[[138 134 107  46  65 132  39  87 116 125 131 162 145  69 120]
 [ 86 160 156 123 154  95 137  76 122  53  37 131 120 120 143]
 [ 86  79 100 145 143  67  38 154  87 151 121  83  57  97  53]
 [ 37 118 125 125 102 135 131 149 150 145 141 156  93  93  50]
 [ 58 130 140  78  78  45 103  87  67  91  72 115  82  74 112]
 [124  76  95  46 144  84 157  80  84  94 117  83 149 152  70]
 [ 64  46 148 152  63  74  63  55 107  47  62 134 158  96 114]
 [104  65 159 123  39  51  50 158  57 140 160  65  41 162 134]
 [ 79  74 130  50  73  71  44 138 100 143  73 107 149  42  46]
 [153  39  91 116  57 123  71  91  75  85 162  78 156 142 102]
 [ 82 164 115  56  50  48 129 141  49  36  96  99 107 124  79]
 [ 70 102  56  80 106  59 100 154 103 113 100  43  51  88  62]] ans = 102

[[126  84  73 111 108 100 104  80  93 104]
 [ 73  70 128 116 134  64 142 151 157 112]
 [ 84  98 112 113 101  74 133 112 110 110]
 [ 76 102 130  76 113 137  59 129 102 105]
 [111  89  88 113 105  98  87  94 108 118]
 [ 99  98  97 112  99  86  94  97 121 110]
 [115 101  89  62  95 122 112  99  63  87]] ans = 101

[[126  92  92  66  85  89 113  81 106  84 122  90]
 [ 99  95  95  73  78  99  98 115  87  84 102 107]
 [110 104 101 152 108  69 109  82  89 132  91 125]
 [ 73  96 116 103  83 106  86 135 100 106  76  91]
 [ 85 125 102 154 150 122  80  96 113 133  72 122]
 [ 85 112 100 130 124 116  87 104  96 110  88 122]
 [114 116  89 117 140 120 101  75 109 110  98 110]
 [155 103  82  64 110  86 130  36 115  88 147  76]
 [101 106  81 113 108 117  97  88  94  93 106 131]
 [ 91  75 124  83  40  50  96 122  85 103 102  85]
 [ 92 111 103 126 130 103  95 100 107 124  90  98]] ans = 111

[[ 99  86 100 101  50 112  81  52  86 100  68 100 101 100]
 [122 126  91 115  89  79  51  94 101 100  89 110 101  75]
 [126  74  96 140 100 113 124 103  62 110 117 106 124 100]
 [ 99 112 133  75 100  96 101 107 108 108 100 109 101 121]
 [ 93 114 100 111  98  99 104 100 101 112 105 100  82  90]
 [ 87  94  98 113  90  88 111 100  99 105 119 106 101  99]] ans = 94

[[116  64  89  90 118 114  88  97  91]
 [130  68  81  70 110 100 115  83  80]
 [ 77  67 101 106  88  98  97 137 115]
 [ 70 135 118 131  91  95  89 111 119]
 [119 112 107  66 115 108  74 142 123]
 [109 138 105 109 101 100  95  70  86]
 [111  58  65 132 101  83 140  56  60]
 [ 91 144 127  75  87  93 101  99 121]
 [ 78 163 121 124  86 101  85  63  95]
 [ 91 166 124 106 105 123  56 128 119]
 [102 125 117  94 115 114  74  94 114]] ans = 125

[[110  82 115 106 108  95  99  71 104  95 108 100 108]
 [106 112 120 104 100  98 110  99  94  92 110  98 121]
 [109 113 119 106 107 102  97  88  84 102 105 102 117]
 [ 79  77  79 107  70  72 106  92 160  94  84  94  57]
 [ 93 114 116  93  85 106  95 126  88  95  99  93 100]] ans = 114

[[ 91  99 109 102 105 100 106  98  60  80 108 136 103  98]
 [101  98  98 102  95 108 101 109  69 114  96  67 100  98]
 [111  97  88 100  88 102  90 101  85  84  95 134  97 104]
 [ 96 105  98  94 108 102 100 101 134 106 109  84 110  94]
 [ 91 102  94  97  97 103 108 104 139 126  99  68 100 101]
 [100 103 100  97 105 101  93 105  63  79 104 136 104  99]
 [ 99 102 105 102 107  94 102  96 133 118 106  53 104  99]
 [105  92  97 105  94 106 109 102 134 123  92  40  91 107]
 [116 102  94  98 100 100  88 103  65 110  92 100  98 106]] ans = 102

[[ 99  92 111  96 105  97  98 109  90 130  92 113  91  89  93]
 [ 97 101 105 102  96 100 107 104  99 120  98 109  87  95  70]
 [103  95 127  95 112  99  90 107  95 121 107  96  93 105  87]
 [ 97  92 100  98 100 105 102 106  90 107 101 103  94  95  75]
 [ 99  91  70  94 100  78  88 101  91  96 104  95 108 101 130]
 [112 111 135 108 102 108  95  89 114 104 105  89 111 109 103]
 [ 92  96 124  98  96  93 105 107  95 123  92 110  95  91  95]
 [103  94 152 104  98 121  99 100  97  74 100 101 102  94 118]] ans = 94

[[ 99  99  95 100 100  99 102 104  97 101 100 101 101 103  98 103]
 [100 101 105 100 103 103  97 100 104 103 102 100 101  97 104  95]
 [ 99 103 108  97 107 107  96 104 103 107 105  95  96  96 100  93]
 [ 89  98 101  89  82  82 133  82  89  78  86  91  87 121  85 143]
 [111  92  89 115  99 100  94  97  95  97  92 105 104  92 100  88]
 [ 96 101  97  97  98  97 106 104  96  99 101  99  98 106  96 109]
 [ 98  95  93  99 103 101  97 105  96 103  99 103 102 100  99  95]
 [ 99 104  99  97  97  97 105 102  98  99 103  98  98 105  97 109]
 [118 101  74  97 137 134 153 116  53 118  93  56  39 127  39 130]
 [ 97  97  99  96 102 101  96 102  99 101  99 101 100  98 101  94]
 [133 118 128 138 100 118  91  71 116  91  96  53  68  55  89  71]
 [108 111 104 105  94  98 107  92 103  95 103  95  96 103  98 112]] ans = 111
---
[[118  78  90 152  72 131  93 154 118  92  76 133]
 [122  77  83  94 119 123 104 131 104  93  90 109]
 [112  83 103  82  95 103  98 116 114 111 109  83]
 [ 73 121 141 118  75  78  98  79  97 116 123  76]
 [104  91  93 109  77 118  98 116  54 101 115 111]
 [121  73  79  99 105 122 101 133  93 107  82 122]
 [102 107  88 115 120  98 103  93  49  97  93 108]
 [ 84 101  96  46 115  66  87  86 145 108 153  89]
 [101  92  97 132 102 113  84 116 147  84  54 124]
 [ 83 113 120 112  62  93  87  90 111  97  34 101]
 [ 70 117 104 153  71  72  76  76 130  94 119 128]] Out: 109

[[ 66 103  79  94  91 100  96 111 109 111]
 [112  88 123 102  80  62 110  70 106  98]
 [119  83 104  92  80  78  88  87 109 111]
 [ 77  74 125 107 111  64 117 105 125  81]
 [ 79  80 125 107  99  57 110  98 122  91]
 [ 90 138 101 111 114 119  99  94 101  86]
 [124 116  89  81 105 151 101 128  87  99]
 [ 78  77 126 106 103  60 112 104 124  87]
 [101  91 126 113  94  53 119  63 106  92]
 [120 109  90  83 106 143 103 111  76 110]
 [ 92 112  95 101  87 114 102  91  89  86]] Out: 98

[[ 87 133  84  71 104 103]
 [ 66  66 137 124 157  45]
 [ 96  74 112 113 115  94]
 [ 97 118 114  95 104  71]
 [108  89  93 127  88  64]
 [ 91  79 104  88 121 132]
 [106 148 119  79 102  99]
 [118  98 128 109 100  93]] Out: 45

[[113  88 134  95 101 151 118  88 116  81  86  91 109 120]
 [110 109 101  61 149  84 113  90  98 111  75 111 129  68]
 [130  90  98 110 121 146 114 119 123 114  98 113 125  74]
 [ 81  69  76  97 122  64 133  89  74 115 106 119 118  74]
 [ 80  71  80 124  59  64  82  86  79  99 107 126  78  86]
 [134 118 131  49 142 134  97 124  89  86  64  81 102  84]] Out: 68

[[109 103  69 111  87  97  89 124 104 161 102 114  97  79]
 [123 117 117  87  88  98  79 137 102  52  84 109 109 117]
 [ 90  79 134  93 119 100 110  63  90  40 118  77  85 129]
 [101  92  67 107 102 106 104  61 102  78 107  91  92 113]
 [115 117 104  90 102  96  90  48  82 127 107 104 103  73]
 [ 90  92 135  98 130  97 123 147  90 133 115  96 101  40]
 [105  93  62 142  84 105  76  39 101  88  84  95  79 145]
 [116 109 112  77  84  95  89  55 116 147  90 122 116  90]
 [ 95 112  53  87 124 106 117  42 103  86  80 112 122 127]
 [ 92  88 157  87 108  81 123  73  92  81 132  90  77 125]] Out: 117
---
[ 62 117  38  45  47] => 62
[109  93 136 162] => 109
[ 87 110  95 136 160  53] => 87
[109 122  65 107  97 149 153] => 109
[ 87  90 159  97 103] => 87
[ 98  95  98 160  89] => 98
[102  41 157  45 152  76  80] => 102
